Each row below holds a small network's activations on one record, seen along a few directions.
After each row come some of the record's fields: MES, ZOFA, NIVOT, RURA.
A field that a record lacks is left out.
Other fields move the rows too, some of them a lot.
In the rows, 500 means zero.
Random noise pushes rows far along 2 fixed directions. That doesn't count. These rows show it; they differ only by the noise:
554; 444; 379; 416; 423; 422; 500; 323; 494; 587; 383; 563; 497; 537; 535; 489
432; 490; 368; 420; 486; 414; 513; 383; 478; 649; 515; 554; 665; 468; 547; 703
405; 615; 698; 378; 695; 571; 446; 428; 456; 577; 578; 502; 635; 496; 469; 822
445; 514; 454; 409; 528; 455; 494; 384; 475; 621; 509; 542; 629; 487; 525; 698

595; 405; 435; 569; 472; 492; 671; 265; 564; 352; 367; 617; 371; 599; 463; 135 | {ZOFA: pup, NIVOT: kuzo, RURA: rok}
455; 498; 591; 471; 620; 582; 563; 450; 493; 361; 529; 488; 434; 521; 457; 360 | {MES: vetis, NIVOT: bif, RURA: tuv}
364; 435; 271; 581; 441; 415; 598; 634; 497; 510; 637; 470; 629; 405; 559; 495 | {MES: vetis, NIVOT: nute, RURA: tuv}
622; 423; 371; 602; 277; 418; 430; 645; 524; 510; 402; 494; 364; 521; 534; 352 | {MES: vuz, NIVOT: nute, RURA: tuv}
494; 581; 556; 250; 582; 520; 363; 365; 417; 663; 467; 446; 556; 481; 498; 778 | {ZOFA: rilit, NIVOT: fiv, RURA: rok}
448; 541; 541; 581; 527; 509; 474; 638; 517; 483; 580; 501; 575; 457; 494; 648 | {MES: vuz, NIVOT: fiv, RURA: tuv}
459; 533; 466; 227; 558; 500; 428; 330; 384; 663; 485; 433; 563; 486; 540; 651 | {ZOFA: rilit, NIVOT: bif, RURA: rok}
632; 349; 184; 516; 243; 306; 541; 301; 541; 631; 312; 638; 485; 569; 568; 381 | {ZOFA: rilit, NIVOT: kuzo, RURA: tuv}
329; 395; 94; 521; 372; 340; 647; 543; 481; 598; 633; 477; 713; 370; 610; 505 | {MES: vetis, NIVOT: fol, RURA: rok}
678; 438; 474; 668; 312; 450; 463; 573; 580; 456; 356; 575; 337; 577; 489; 327 | {MES: vuz, NIVOT: fol, RURA: tuv}
461; 486; 405; 463; 518; 472; 540; 375; 509; 506; 491; 559; 559; 482; 513; 538 | {ZOFA: pup, NIVOT: fiv, RURA: tuv}
521; 475; 483; 524; 513; 499; 565; 359; 538; 452; 446; 586; 487; 537; 499; 421 | {ZOFA: pup, NIVOT: fol, RURA: tuv}
407; 502; 519; 585; 623; 530; 690; 371; 551; 414; 589; 596; 624; 508; 461; 486 | {ZOFA: pup, NIVOT: kuzo, RURA: rok}
671; 547; 760; 451; 551; 572; 393; 381; 520; 486; 331; 549; 342; 652; 429; 502 | {ZOFA: rilit, NIVOT: kuzo, RURA: tuv}
484; 474; 341; 483; 375; 425; 445; 624; 453; 595; 530; 414; 535; 435; 590; 504 | {MES: vuz, NIVOT: fol, RURA: rok}
361; 386; 147; 643; 394; 347; 682; 548; 538; 519; 622; 567; 699; 403; 557; 502 | {MES: vetis, NIVOT: nute, RURA: tuv}
444; 461; 209; 568; 300; 335; 446; 637; 506; 677; 553; 533; 676; 383; 595; 720 | {MES: vuz, NIVOT: fiv, RURA: tuv}
486; 463; 488; 418; 536; 544; 533; 422; 482; 409; 471; 468; 413; 508; 504; 329 | {MES: vetis, NIVOT: fiv, RURA: tuv}
439; 441; 219; 355; 395; 369; 519; 366; 450; 706; 491; 506; 662; 467; 614; 635 | {ZOFA: rilit, NIVOT: fol, RURA: tuv}
543; 483; 453; 468; 422; 497; 404; 634; 459; 479; 469; 389; 378; 464; 528; 385 | {MES: vuz, NIVOT: fiv, RURA: rok}
591; 564; 659; 503; 475; 533; 368; 579; 507; 559; 446; 476; 444; 541; 475; 618 | {MES: vuz, NIVOT: fol, RURA: rok}
467; 478; 467; 540; 532; 469; 590; 371; 528; 502; 502; 603; 589; 519; 493; 539 | {ZOFA: pup, NIVOT: kuzo, RURA: tuv}
495; 472; 499; 444; 535; 539; 553; 450; 469; 418; 499; 441; 415; 506; 501; 277 | {MES: vetis, NIVOT: kuzo, RURA: rok}
441; 430; 363; 542; 471; 461; 624; 494; 512; 451; 542; 490; 532; 475; 524; 346 | {MES: vetis, NIVOT: kuzo, RURA: rok}
452; 664; 735; 382; 636; 593; 319; 609; 418; 617; 605; 390; 583; 444; 468; 854 | {MES: vuz, NIVOT: bif, RURA: rok}
552; 439; 365; 711; 318; 401; 519; 686; 559; 516; 507; 543; 493; 482; 523; 428 | {MES: vuz, NIVOT: kuzo, RURA: rok}
421; 585; 778; 630; 703; 631; 546; 641; 522; 336; 643; 499; 521; 505; 428; 525 | {MES: vetis, NIVOT: kuzo, RURA: tuv}
305; 637; 807; 569; 809; 660; 550; 644; 499; 375; 751; 470; 647; 456; 402; 742 | {MES: vetis, NIVOT: nute, RURA: tuv}
372; 474; 424; 641; 520; 467; 610; 639; 519; 440; 655; 496; 613; 444; 505; 484 | {MES: vetis, NIVOT: kuzo, RURA: tuv}
466; 439; 483; 646; 532; 508; 680; 462; 567; 356; 536; 575; 504; 531; 464; 313 | {MES: vetis, NIVOT: kuzo, RURA: tuv}
682; 516; 614; 553; 461; 522; 438; 396; 568; 488; 329; 589; 375; 592; 440; 469 | {MES: vuz, NIVOT: nute, RURA: rok}
515; 461; 405; 469; 485; 474; 542; 352; 522; 474; 433; 567; 489; 509; 512; 435 | {ZOFA: pup, NIVOT: fiv, RURA: tuv}
583; 470; 324; 277; 381; 411; 413; 306; 448; 703; 355; 480; 500; 496; 567; 574 | {ZOFA: rilit, NIVOT: fiv, RURA: rok}
465; 458; 466; 593; 482; 499; 543; 634; 512; 400; 549; 462; 463; 480; 490; 375 | {MES: vetis, NIVOT: nute, RURA: tuv}
532; 478; 301; 283; 367; 413; 350; 515; 392; 696; 446; 368; 499; 426; 580; 586 | {MES: vuz, NIVOT: fiv, RURA: rok}
531; 553; 699; 467; 605; 568; 499; 387; 529; 486; 452; 544; 490; 583; 441; 586 | {ZOFA: rilit, NIVOT: fol, RURA: tuv}
563; 459; 465; 271; 504; 508; 481; 263; 439; 515; 352; 480; 393; 563; 522; 376 | {ZOFA: rilit, NIVOT: fiv, RURA: tuv}
481; 445; 350; 527; 468; 447; 602; 367; 550; 493; 473; 597; 563; 497; 525; 482 | {ZOFA: pup, NIVOT: fiv, RURA: tuv}
489; 540; 626; 428; 636; 560; 512; 350; 490; 475; 477; 546; 490; 552; 443; 561 | {ZOFA: pup, NIVOT: bif, RURA: tuv}
691; 410; 345; 539; 231; 411; 388; 549; 527; 517; 300; 521; 303; 529; 545; 294 | {MES: vuz, NIVOT: fiv, RURA: tuv}
464; 494; 505; 431; 563; 490; 565; 347; 496; 544; 502; 556; 583; 533; 502; 571 | {ZOFA: rilit, NIVOT: kuzo, RURA: tuv}
548; 532; 584; 280; 565; 540; 400; 317; 440; 568; 390; 481; 428; 551; 499; 576 | {ZOFA: rilit, NIVOT: fiv, RURA: tuv}

Here are new rows. What are their fields?
436; 538; 402; 542; 425; 434; 420; 655; 471; 635; 604; 481; 652; 390; 542; 738 | {MES: vuz, NIVOT: bif, RURA: rok}
721; 509; 607; 371; 384; 530; 268; 495; 464; 540; 273; 443; 232; 588; 506; 407 | {MES: vuz, NIVOT: fiv, RURA: tuv}
572; 453; 475; 618; 391; 482; 465; 688; 523; 421; 464; 457; 360; 515; 498; 326 | {MES: vuz, NIVOT: nute, RURA: tuv}
690; 484; 553; 296; 447; 517; 381; 271; 473; 555; 246; 490; 285; 613; 492; 397 | {ZOFA: rilit, NIVOT: fiv, RURA: rok}
538; 550; 616; 477; 536; 494; 429; 438; 507; 585; 456; 558; 550; 557; 477; 698 | {ZOFA: rilit, NIVOT: kuzo, RURA: tuv}
552; 486; 430; 589; 372; 429; 453; 629; 508; 576; 493; 489; 501; 475; 525; 501 | {MES: vuz, NIVOT: kuzo, RURA: rok}
411; 618; 786; 396; 732; 684; 473; 580; 435; 400; 623; 339; 454; 482; 446; 505 | {MES: vetis, NIVOT: fol, RURA: rok}
661; 434; 344; 469; 274; 400; 391; 500; 496; 627; 339; 495; 387; 535; 542; 453 | {MES: vuz, NIVOT: nute, RURA: rok}
593; 429; 434; 495; 463; 494; 572; 307; 555; 407; 354; 585; 374; 579; 484; 284 | {ZOFA: pup, NIVOT: fiv, RURA: tuv}
487; 468; 474; 426; 507; 531; 508; 501; 476; 431; 488; 424; 413; 505; 514; 352 | {MES: vetis, NIVOT: fiv, RURA: tuv}
516; 480; 436; 566; 441; 467; 480; 583; 518; 485; 499; 514; 495; 482; 517; 511 | {MES: vuz, NIVOT: fiv, RURA: tuv}
502; 520; 586; 398; 597; 545; 499; 345; 492; 485; 445; 532; 478; 533; 482; 532 | {ZOFA: pup, NIVOT: fiv, RURA: tuv}
576; 479; 641; 570; 531; 582; 504; 589; 510; 304; 454; 459; 276; 566; 458; 188 | {MES: vetis, NIVOT: kuzo, RURA: tuv}
622; 521; 597; 347; 488; 525; 379; 344; 467; 566; 343; 502; 388; 595; 507; 516 | {ZOFA: rilit, NIVOT: fol, RURA: tuv}
507; 448; 287; 644; 279; 369; 469; 707; 502; 595; 536; 489; 557; 425; 572; 498 | {MES: vuz, NIVOT: kuzo, RURA: rok}
596; 452; 346; 427; 303; 414; 348; 578; 465; 618; 386; 444; 403; 485; 575; 487 | {MES: vuz, NIVOT: fiv, RURA: tuv}
346; 519; 513; 500; 624; 535; 583; 543; 485; 456; 647; 474; 618; 449; 492; 572 | {MES: vetis, NIVOT: nute, RURA: tuv}
455; 491; 463; 457; 492; 523; 500; 601; 460; 463; 553; 380; 454; 458; 541; 378 | {MES: vetis, NIVOT: fol, RURA: rok}
378; 541; 358; 484; 452; 420; 444; 677; 462; 705; 654; 429; 719; 362; 561; 833 | {MES: vuz, NIVOT: nute, RURA: rok}
454; 418; 290; 408; 444; 442; 558; 419; 469; 499; 480; 476; 498; 465; 563; 361 | {MES: vetis, NIVOT: fiv, RURA: tuv}
390; 545; 618; 428; 665; 605; 541; 479; 479; 422; 595; 446; 529; 484; 479; 530 | {MES: vetis, NIVOT: fiv, RURA: tuv}
